A small network was shown many inputs. Here are its activations along a few directions, one row for each input.
In each table, some parts of the input vary, and every possible input appears once, in random order.
A made-up example of a description, with smaller parts first: one of 5 places around a ring, together with either a single point or one of 9 places around a ring or (one of 3 separate values, together with one of 6 places along a line).
Shared parts are said once, and a part with two or three values counts as separate values.

Other details of the inputs vary at random and push rows far along two fixed directions, the same in every table; ignore that.

A family of inputs:
r1: [ -4 -17 -17 -11 -39 -53 -55 -14 -58 -12   9]
r2: [ 24 -33 -21   1 -46 -56 -48   3 -42   5  14]
r3: [24  3 15  3  3 47  0 19  5 17 10]
r4: [ 11 -19 -31   7 -26 -48 -32 -19 -71   4  10]
r5: [ -1 -27  -8  23  15 -35  38   0  58 -34   3]
r6: [  2  -2 -25 -11 -41 -51 -36 -24 -62   0   4]
r7: [ 14  25   7 -10  -3  37   6  12   3  34  -7]
r8: [ -9  18  23 -15   8  46 -15   6  -5   3   0]
r9: [-22 -10  -9  20  27 -28  45 -21  35 -43  -4]
r10: [  6 -19 -21   1 -30 -46 -41 -23 -69 -12  14]
r11: [-14 -11 -15  20  23 -39  47 -10  47 -18 -12]
r12: [  7  16  14  -3  14  47   2   5 -10  16   0]
r13: [ 23  -2  23  -3  -5  45 -14  28  17  10  11]
r14: [-37  -6  -9  10  27 -38  34 -20  36 -36 -12]
r15: [ 22 -26 -32  11 -31 -50 -32 -10 -62  10  13]
r16: [ 27 -18 -31   0 -47 -53 -30  -8 -48  15   9]
r17: [-36  -1  -7   8  24 -38  37 -21  38 -33 -15]
r18: [  2  23  12  -7  11  41   3   6 -10  25  -7]
r19: [-10  -9 -12   8   6 -43  42  -1  66 -18 -12]
r20: [17 13 13  3 11 49  6  9 -7 15  6]
r21: [  0  18  17  -6  13  47  -1   4 -13  11   0]
r22: [-13  30  22 -30  -7  37 -18  10   6   9  -9]
r23: [13 13 13 -1 13 46  4  9 -7 20  2]
r24: [ -6  25  15 -10  10  42   1   4 -12  20  -7]
r25: [13  6 12 -2  6 41 -3 22  5 29  2]
r26: [21  2 19 -3  1 41 -8 25 12 20  7]
r27: [-15 -12 -12  23  28 -28  48 -20  37 -38  -5]
r28: [-20 -12 -17  20  29 -37  47 -14  38 -22 -10]
r29: [-35 -13   0   5  20 -36  20 -13  47 -51  -7]
r30: [ 15  13  18 -18 -15  33 -11  26  22  26  -3]
r31: [ 29 -40 -19   5 -44 -51 -49   2 -44  -4  21]
r32: [20  4 15  0  5 44 -2 20  5 22  6]
r33: [14  4 16 -5  2 38 -9 27 11 27  3]
r34: [-26  -9  -5  15  24 -30  38 -22  38 -47  -4]
r35: [ 13  -6 -32  -3 -38 -50 -26 -22 -63   9   3]
r36: [ -4  33  12 -17   1  39   4   2  -8  22 -10]
r37: [ 8 20 11 -5 10 40  5 10 -7 29 -5]
r38: [-42  -8  -7   6  24 -37  28 -17  40 -40 -12]
r39: [  5 -24 -14  -3 -39 -44 -54 -15 -59 -26  20]
r40: [-15  24  21 -19   5  40 -13   6  -4  12  -7]
r41: [-16  18  24 -20   6  41 -23  14   1   5  -2]
r42: [-17   2 -17  10  18 -38  54 -17  47 -17 -17]
r43: [ 12   1  20  -9  -1  38 -16  30  16  22   3]
r44: [18 10 13  1  9 45  2 14 -1 22  3]
r45: [-13  33  18 -26  -4  38 -11   4   0  14 -10]
r46: [  6 -21 -18   0 -35 -42 -46 -21 -64 -20  18]
r47: [-33  -8 -13  15  29 -36  42 -19  33 -32 -12]
r48: [15  9 17 -7 -1 36 -7 26 12 29  0]
r49: [22  9 13  5  7 48  4 13 -1 17  7]
r50: [-12 -17 -13  19  19 -40  43  -4  53 -18 -10]
Each input here is: one of 5 places along a line, together with one of 10 places along a line.
Question: The inputs of r14 and r34 match in every part but the place on the line of 5. If r41 is changed in the same way as r14 into r34, which row does it become?
Answer: r39
Question: The inputs of r45 and r8 match in every part but the place on the line of 5. If r35 is changed in the same way as r45 into r8, which row does it become?
Answer: r12
Question: Change only the place on the line of 5 in r16. List by row number the other rows that result.
Answer: r3, r25, r32, r50

A family of inputs:
r51: [  7 -44 -20  19  -8 -53  -3   3   8 -23  13]
r52: [-10 -20 -12  20  -7 -43   2 -23 -11 -44  20]
r53: [-22   0  -2  14  22 -27  41 -10  32   1 -17]
r54: [ 18  -6 -22  -6 -32 -66 -11 -18 -18  -7   1]
r55: [  2 -20 -22  20  20 -49  17 -31 -21 -12  -8]
r56: [ 51  -2  -1  -1  -5  55 -31  18 -41  39  13]
r57: [ -5   9  -3  16  34  19  50 -20  28 -28  -5]
r58: [ 14  29  13  -9 -22  57 -10   7 -30  29   9]
r59: [-27  31   6 -15  20  46  18  11  42  14 -16]
r60: [11  6 20 -3  8 60 12 35 37 30 -2]
r61: [  7 -27  -9   4 -24 -49 -43 -12 -75   5  11]
r62: [-13  -3   7  -5   2 -27  28  -8  49 -22 -18]
r63: [ 31  12  23 -27 -42  30 -66  14 -60  29   6]
r64: [ -5 -25  -6  20  12 -20  26  14  51 -18  -2]
r65: [ -8  31  20  -3  33  34  37  12  30  30 -15]
r66: [ -7 -16   4   2   4 -47   1 -17  28 -40   1]
r67: [-25  24  22 -21  24  62  -5  19  22   6  -7]
r68: [ -3 -18   8  17  28   5  22  16  59 -17   8]
r69: [ 20  28  27 -16  26  61  11   0  22  10 -15]
r70: [-28  22 -14  -7  23  -1  33   0  46  -5 -14]
r71: [-38  -4  -7   2  28 -16  10  -8  39 -35  -2]
r72: [-15 -22 -13  13  -3 -58  13 -15 -11  -5  -9]
r73: [-21  15  19   8  18  34  36   5  38 -20  -4]
r74: [-38  -1 -14  -3  13 -18  24  -6  39 -20 -16]
r75: [ 25  13  32 -29 -24  42 -52  14 -38  21   5]
r76: [ 20 -34 -35  18 -31 -56  -9  -2 -11   3  12]
r77: [ -5  22  20 -11  11  17  30   1  58   1 -19]
r78: [-18  28  18 -21   9  63 -18  23   4  17  -8]
r79: [-14 -25  -6  18  12 -56  -1 -18 -11 -20   5]
r80: [  8  17  26 -10 -11  61 -22  11 -35  10  15]
r81: [ 45  11  -1  -9 -25  41 -30  32 -31  54  17]
r82: [ 16  -6 -33   8 -42 -50 -13 -20 -58  -5  19]
r83: [ 16   7  19 -10 -21  29 -51  15 -75  44   4]
r84: [ -3 -18 -23  12 -33 -46  -1 -21 -34 -21   9]
r85: [ 13 -14 -42  -4 -19 -34 -45 -25 -74  -2   7]
Question: What do these inputs look like to the network?
Answer: one of 5 separate values, together with either a single point or one of 6 places along a line
Question: The inputs of r70 and r82 match in every part but the choice among 5 separate values. If r71 is changed in the same way as r70 into r82, which row does it become?
Answer: r52
Question: Change only the place on the line of 6 in r51. List by row number the other rows that result.
Answer: r60, r64, r68, r76, r81
